Each row below holds a small network's activations on one input, seen along a few directions.
Each table varies a few parts of the input and shows all the possible inputs, shuffled.
A made-up example of a description, with smaller parts first: one of 8 places around a ring, together with either a single point or one of 9 places around a ring or (one of 3 separate values, together with one of 6 places along a line).
Shared parts are said once, and a part with two or three values counts as separate values.
In the rows, zero is written as 128.

Other details of the inputs shift rows strongly along two fixed directions, in all tables alike. That doesn't count.

A family of inputs:
R1: [140  90 133  98 101 167 129 157 126 145 127]
R2: [ 92  74 173  98 116 149 126 147 125 149 104]
R3: [ 92  98 161 120 140 137 156 126 116 151  78]
R4: [112 113 215  79 119  92 144 116  97 117  73]
R5: [ 97  94 167 107 122 130 125 126 125 139 100]
R6: [159 134  93 146 108 165 118 140 149 136 157]
R7: [131 150  80 161 149 119 122 124 134 120 159]
R8: [121  98  93 129 121 177 118 157 140 154 155]
R9: [100  72 146 103 114 158 126 159 132 152 119]
R10: [133 220  81 189 186  55 127  79 124  77 155]
R11: [ 99 100 164 113 125 129 125 128 121 133 106]
R12: [161 166  84 153 131 128 127 123 142 115 161]
R13: [104  94 142 116 121 148 122 147 136 154 121]
R14: [117  97 195  76 109 109 142 131 100 127  81]
R15: [130 107 158  95 107 135 136 140 114 133 113]
R16: [103  71 149 110 115 161 122 155 134 153 120]
R17: [125 178 104 165 167  83 125  95 132 105 143]
R18: [101  99 152 117 120 138 120 133 130 144 109]
R19: [152 163 122 144 130 112 130 107 124 103 135]
R20: [156 107 103 134 106 176 123 156 146 140 157]
R21: [125  95  82 131 119 184 114 159 150 161 160]
R22: [ 92 164 179 120 164  39 138  80 100  94  81]
R23: [ 75  96 225  80 134  82 135 109 101 126  58]
R24: [144 162 140 131 137  93 135 104 122 107 123]
R25: [100  97 154 115 123 137 121 138 131 147 110]
R26: [156 103  92 128 101 185 124 167 149 146 163]
R27: [113 165 211  95 145  37 149  83  84  82  65]
R28: [ 93 169 175 119 165  37 134  78  91  96  75]
R29: [138 224  80 196 189  53 126  74 126  77 158]
R30: [152 109  98 123  98 179 122 161 144 154 154]
R31: [161 118  79 132 107 186 123 159 143 144 169]
R32: [169 222  88 182 167  61 133  82 124  73 155]
R33: [123  97  90 132 124 171 119 156 140 151 153]
R34: [163 156  81 143 126 140 125 126 136 123 159]
R35: [125  83 177  86  98 152 131 144 126 146 103]
R36: [150 109 100 125  99 181 123 163 149 151 154]
R37: [101 108 148 110 130 117 129 127 120 138 111]
R38: [160 124  96 140 107 172 120 140 150 137 159]
R39: [ 97 155 182 127 160  46 134  79  98  89  80]
R40: [135 142 155 120 124 107 130 115 120 118 108]
R41: [149 137 127 134 120 127 128 122 128 114 131]
R42: [131 123  68 155 126 165 114 151 152 152 170]
R43: [152 198  23 207 163 123 112 116 158 113 195]
R44: [161 117  83 149 112 197 149 153 146 155 143]
R45: [167 227  85 173 163  57 133  76 121  78 151]
R46: [114 105 203  81 109 110 138 127 109 132  78]
R47: [100  90 159 109 126 132 128 140 125 141 111]
R48: [157 107  97 134 102 189 121 161 150 146 166]
R49: [171 176  60 162 132 137 121 125 141 119 169]
R50: [100  95 149 106 123 135 128 142 120 144 116]
Each input here is: one of 2 separate values, together with either a single point or (one of 4 places along a line, together with one of 6 places along a line).
The inputs of R43 and R36 match in every part but the choice among 2 separate values. If R23 is changed in the same way as R43 into R36, which row does it become?
Answer: R35
The inputs of R50 and R15 match in every part but the choice among 2 separate values. If R29 is changed in the same way as R50 into R15, which row does it become?
Answer: R4
Which other rows does R21 become when the choice among 2 separate values takes its other values? List them by row number.
Answer: R34

A family of inputs:
R51: [113 147 217 121 116  85 136 100 137 133  67]
R52: [112 131 151 127 101 126 117 102 140 134  97]
R53: [167 145  72 140 131 114 122 133 134  99 206]
R54: [135 139 148 118 125 109 169 136  87 115  86]
R55: [ 86  78 155  92 108 150 106 163 136 168 153]
R56: [103 110 132 108 120 165 166 162 132 180  87]
R57: [102  76 145  94  77 189 111 141 138 169  98]
R58: [117 178  91 168 171 101 165 100 123 125 135]
R59: [ 99  75 207 108  97 147 130 125 146 156 100]
R60: [ 86  39 130  77 106 151 119 172 143 174 136]
R61: [ 89 135 140 160 186  85 144  98  99 103  92]
R62: [190 212  86 180 139 106 114  87 165 113 156]
R63: [167 110  50 128 112 214 132 165 146 187 158]
R64: [144 115 165 102 117 129 138 105 111  91 117]
R65: [161 104  88 117 104 180 114 177 149 134 218]
R66: [ 92 106 153 148 152 124 112 103 130 108 104]
R67: [169 197  63 156 161 125 163 129 141 139 133]
R68: [137  91 144  80 105 169 114 133 117 163  92]
R69: [103 141 186 172 160  76 120  86 136  92  99]
R70: [116 140 203  86 119  55 118 130  79  94  97]
R71: [ 76  49 153 118 139 177 151 167 125 160  91]
R72: [125  80 179  61  91 161 116 129 127 158  72]
R73: [146 197  42 185 154 120 121  92 127 124 148]
R74: [118 133 171  85 132  28 134 118  81  83  82]
R75: [154 139  94 132 112 104 109 145 114 111 165]
R76: [158 199 102 214 154 104 126  93 175 115 176]
R77: [131 185  89 161 145 109 111  83 118 118 120]
R78: [176  96  45 151  94 227 118 179 132 153 175]
R79: [198 216  97 186 144 104 120  99 172 117 154]
R80: [139 182  51 175 148 129 139 109 124 139 141]
R81: [ 57 112 195  98 163  93 103 130 114 104 107]
R82: [123 138  63 197 179 139 114 114 131 114 155]
R83: [139 192  71 192 160 107 115  72 144  99 165]
R84: [122 136 193  91 147  81 189 107  77  96  78]
R85: [ 90  62 129  72  96 138 114 168 136 174 112]
R86: [189 110  86 165  72 212 111 173 172 143 181]
R87: [132 102 143  82 129  85 139 135 112  98 133]
R88: [132 148 193 100 146  68 149  71  74  71  85]
R89: [184  95 132 148  72 203 121 187 168 150 155]
R90: [ 75 107 192 127 165  85 121  88  94 101  64]
R91: [104 199 105 130 141  91 101 115 127 107 149]
R92: [131 199  51 168 145  71 102 101 137 118 175]
R93: [ 84 144 177  98 136  85 168 105  93 139  49]
R94: [143  81 101 193 125 219 105 176 202 163 183]
R95: [106 146 170 142 135  85 129  75 131 108 104]
R96: [131  97  73 195 130 193  97 142 183 133 176]
R97: [123 147 156  94 115 104 110 149 102  92 130]
R98: [166 174 102 149 159  99 150  87  96  79 147]
R99: [ 96 153 112 128 141 123 105 133 138 123 174]
R100: [180 168  95 166 124 126 133  97 147  78 173]
R101: [129 179  66 185 172 125 170 123 143 136 153]
R102: [167 114  76 137 124 200 179 179 146 141 169]
R103: [147 162 108 112 126 109  99 137 135 140 159]
R104: [ 71  50 170 102 125 157  96 178 138 157 137]
R105: [170 218  58 164 170  98 154  99 125 121 135]
R106: [159  82 101 112 115 199 157 162 119 143 156]
R107: [ 82  56 180  84 115 159 137 134 103 168  83]
R108: [131  97  44 163 123 216 136 163 150 181 182]
R109: [132 163 140  94 139  50 116  98 110 123 118]
R110: [ 74  50 178  71 101 128 117 153 121 172 123]
R111: [ 78 113 138 130 177  48 118 114 121  97 110]
R112: [129 148 201  91 119  74 129  77 118 111  60]
R113: [144  64 165 102  60 186 120 162 135 139 109]
R114: [155  57 181  97  72 199 137 160 153 140 140]
R115: [171 122  51 134 117 202 115 148 144 172 159]
R116: [101  80 204  92  75 157 122 136 146 168  77]
R117: [166 161 201 133 134  78 154  96 131  80 116]
R118: [125 128 190  97 116  92 131 103  71  94  63]
R119: [177 168  52 174 134 142 142 137 110 111 156]
R120: [144 131 154 118 104 120 123 114 105  96  98]
R121: [122  72 162  59  94 178 119 183 126 127 159]
R122: [ 82 129 159 147 186  96 168 124 116 118  78]
R123: [150 179  78 123 156  53 117 105 130 110 140]
R124: [114 169 103 136 128 102 100 129 133 136 157]
R125: [135 116 101  83 102 186  93 179 153 163 170]
R126: [ 74  27 146 102 115 159  99 178 140 163 137]
R127: [138 143 145 122 131 114 179 149  99 119  85]
R128: [102 149 145 136 154  91 128  74 105 112 104]
What do these inputs look like to the network?
Answer: one of 6 places along a line, together with either one of 4 places along a line or one of 9 places along a line
The inputs of R118 and R90 match in every part but the place on the line of 6. If R75 is changed in the same way as R118 into R90, which row does it become?
Answer: R126
The inputs of R62 and R86 match in every part but the place on the line of 6. If R112 is changed in the same way as R62 into R86, which row does it become?
Answer: R113
A walk changes only the place on the line of 6. It starts at R65 and steps to R70. List the rest of the walk in order.
Answer: R103, R124, R55, R104
A walk changes only the place on the line of 4. It starts at R123 and steps to R109. List the rest of the walk in order.
Answer: R103, R125
A walk changes only the place on the line of 4. It starts at R99 and steps to R55. List the rest of the walk in order.
Answer: R110, R60
Which other rows agree with R77 in the place on the line of 6? List them by row number.
Answer: R51, R52, R56, R57, R73, R80, R85, R91, R92, R93, R116, R124
A walk changes only the place on the line of 9. It starts at R117 and steps to R114. List the rest of the walk in order.
Answer: R100, R64, R88, R98, R106, R84, R102

A family of inputs:
R129: [172 105  79 137 118 192 164 196 131 129 173]
R130: [178 227 102 138 128  63 106  77 127  82 153]
R131: [106 114 213 135 132  98 112  85 116 102  54]
R132: [110 149 113 156 172 109 150  93  98 120  69]
R133: [144  68 231  81  77 166 159 128 145 156  68]
R134: [100  91 201  81  74 138  86 154 150 183  93]
R135: [174 216 145 180 152  86 154  59 137  71 117]
R136: [133 100 220  50  50 138 115 153 128 169  67]
R137: [134 226 124 155 150  41  81  70 141  98 136]
R138: [119  92  46 199 126 214 102 150 172 156 157]
R139: [123 146 168 148 158  68 113 110 121  66 146]
R140: [ 63 132 164  93 138  65 103 103 115 131  99]
R141: [ 82 182 142 140 142  50 104  99 132 139  95]
R142: [ 91  68 179  92 132 155 172 131 126 188  59]
R143: [ 99 162 114  98 169  65 134  98  90 116 113]
R144: [185 114  39 167 106 227 146 160 140 153 142]
R145: [138 151 163 170 145 106 128  79 165 123 121]
R146: [146 190 127 196 177  66 116 105 140  55 174]
R147: [186 146  74 122  69 187  93 157 170 157 175]
R148: [ 96 148 150 172 167  83 145  77 150 128  99]
R149: [136 143  12 139 125 191 107 167 159 191 175]
R150: [117 234  88 152 172  42 131  88 110 132 101]
R151: [124 129  39 217 148 203 121 136 195 155 192]
R152: [104  87 110 116 151 148 149 170 107 134 138]
R153: [156 151 114 118 145  85 159 126  81  85 137]
R154: [ 76  77 154  43 116 140 128 151 101 182  83]
R155: [196 129  44 168 113 215 167 150 171 174 168]
R156: [148 186  94 170 164  61  88  86 134  70 193]
R157: [131  61 156  46  96 148 149 165  86 142 111]
R158: [134  57 215  57  80 138 130 158 102 110 110]
R159: [127  99  62 152 150 187 150 191 138 145 173]
R160: [ 68  42 192  50 133 122 151 161  73 144  79]
R161: [166 154 139 112 121  83 118 104 111  76 151]
R162: [ 56  37 194  81 125 115 119 156 106 129 108]
R163: [132 118  45 175 150 219 152 150 162 176 159]
R164: [ 92  82 125 151 142 149 127 174 148 125 157]
R165: [151 177 105  96 126  91 139 112  98 123 119]
R166: [152 172 124 158 140 117 174  96  93 109  95]
R167: [117  83  37 154 127 180  88 170 164 147 222]
R168: [141  87 103 146 116 167  88 164 153 120 205]
R169: [165 161 169 139 133  90 148 124 119  62 132]
R170: [145 108 104 184 121 212 110 137 193 152 175]
R171: [155 155 121 127 150  89 168 133  87  81 132]
R172: [110 159 102 171 169 126 160  99 103 130 102]
R173: [169 165 148 160 123 115 132  84 121  84  89]
R174: [103 216  79 168 164  51  92  83 143 115 140]
R175: [156 147 102 101  86 150 135 161 128 178 115]
R176: [ 96  76 192  64  87 137  82 141 137 160 114]
R177: [ 85  59 224  44  97 117  91 132 119 140 102]
R178: [120  82 200  79 108 166 188 137 107 157  55]
R179: [150 113 104  74 104 147 140 150 107 142 139]
R180: [112 100  39 142 122 180  85 161 170 158 210]
R181: [146 111 108  71  78 174 130 169 126 182 115]
R182: [160 168 166 160 118 115 147  84 116  90 100]
R183: [153 151 187 117 131  70 142 113 100  56 120]
R184: [ 86  71 128 134 138 144 119 168 137 124 156]
R185: [125  69 220  24  69 133 118 140 108 132  92]
R186: [107 152 205 162 144  83 125  68 115  94  84]
R187: [134  95  22 131 138 187 120 174 134 158 201]
R188: [ 97 190 111 215 178  76 133  65 125  93 120]
What do these inputs look like to the network?
Answer: one of 5 places around a ring, together with either one of 4 places along a line or one of 8 places along a line
The inputs of R141 and R136 match in every part but the place on the ring of 5. If R184 is changed in the same way as R141 into R136, which row does it become?
Answer: R183
Which other rows does R153 become when the place on the line of 8 takes its other values? List them by row number.
Answer: R129, R157, R165, R171, R175, R179, R181
Which other rows does R129 become when the place on the ring of 5 takes its other values? List them by row number.
Answer: R146, R159, R164, R169
Which other rows does R137 become when the place on the line of 8 takes its other values? List them by row number.
Answer: R134, R139, R146, R156, R168, R176, R177
Which other rows agree with R150 in the place on the ring of 5? List them by row number.
Answer: R132, R142, R143, R149, R152, R154, R159, R160, R163, R172, R187
Which other rows does R135 become when the place on the line of 4 takes its other values? List them by row number.
Answer: R133, R173, R182
